These are the activations of a small neural network, seen along a few directions. Each row is one input.
Each table varies a few parts of the input and shows all the possible inputs, shuffled.
Descriptions start from the smaller parts, as in this example, which fits no table here: one of 2 separate values, together with either a single point or one of 11 places around a ring or (one of 4 places along a line, together with one of 8 places around a ring).
Shared parts are said once, and a part with two or three values counts as separate values.

Other details of the inputs shift rows strongly along two fixed directions, in all tables alike. That doesn't count.

A family of inputs:
R1: 4	15	41	43	41	-63	-8	-27	-59	-66	-14
R2: -20	15	-6	52	-23	-74	-10	-25	5	-7	8
R3: 43	25	-4	-13	38	13	-19	-41	-9	-17	-13
R4: -18	-26	-3	-68	13	86	41	0	13	-1	11
R5: -5	-31	5	-53	19	92	35	28	-15	8	-23
R6: 1	-26	17	-29	20	44	12	2	-35	-27	0
R7: -14	6	10	3	47	8	2	12	-14	-28	8
R8: 7	2	-19	2	-49	32	-20	-10	64	98	-6
R9: 12	-22	-54	28	-111	-40	2	44	68	105	0
R10: 26	8	23	0	30	28	-35	-36	-25	-16	-26
R11: -8	-12	11	-29	34	44	6	11	-5	-34	21
R12: 17	24	10	27	19	-7	-55	-19	15	5	0
R13: -13	36	24	29	35	-58	-33	-17	-41	-79	21
R14: 15	-13	-19	8	-21	-42	0	6	4	23	24
R15: -11	-19	-33	48	-99	-24	-16	56	76	95	9
R16: -24	-5	-6	-75	-3	87	36	3	11	-9	-3
R17: 10	-4	-12	-40	43	27	33	4	-18	-20	-6
R18: 18	-16	-10	-73	17	71	55	19	16	-4	-23
R19: -15	27	17	66	5	-108	-9	-32	-8	-13	10
R20: 9	-8	-35	-21	-69	-3	6	34	31	57	5
R21: -24	0	2	-31	43	37	32	-11	-10	-17	-1
R22: -1	-1	6	61	-30	-67	-23	-6	-22	-10	-8
R23: -5	-2	6	19	-42	-24	-18	12	-20	11	-3
R24: -4	26	30	46	43	-63	-14	-10	-21	-56	7
Each input here is: one of 4 separate values, together with either a single point or one of 5 places around a ring.
Changing only the choice among 4 separate values turns R5 into R21. The same change can be made to R23. Which row results?
Answer: R16
Change only the choice among 4 separate values in R18. List by row number the other rows that result.
Answer: R1, R19, R24
A walk changes only the place on the ring of 5. It starts at R7 and steps to R11. List the rest of the walk in order.
Answer: R13, R15, R24
List by row number the other rows that have the choice among 4 separate values in common with R14.
Answer: R3, R9, R17, R18, R20
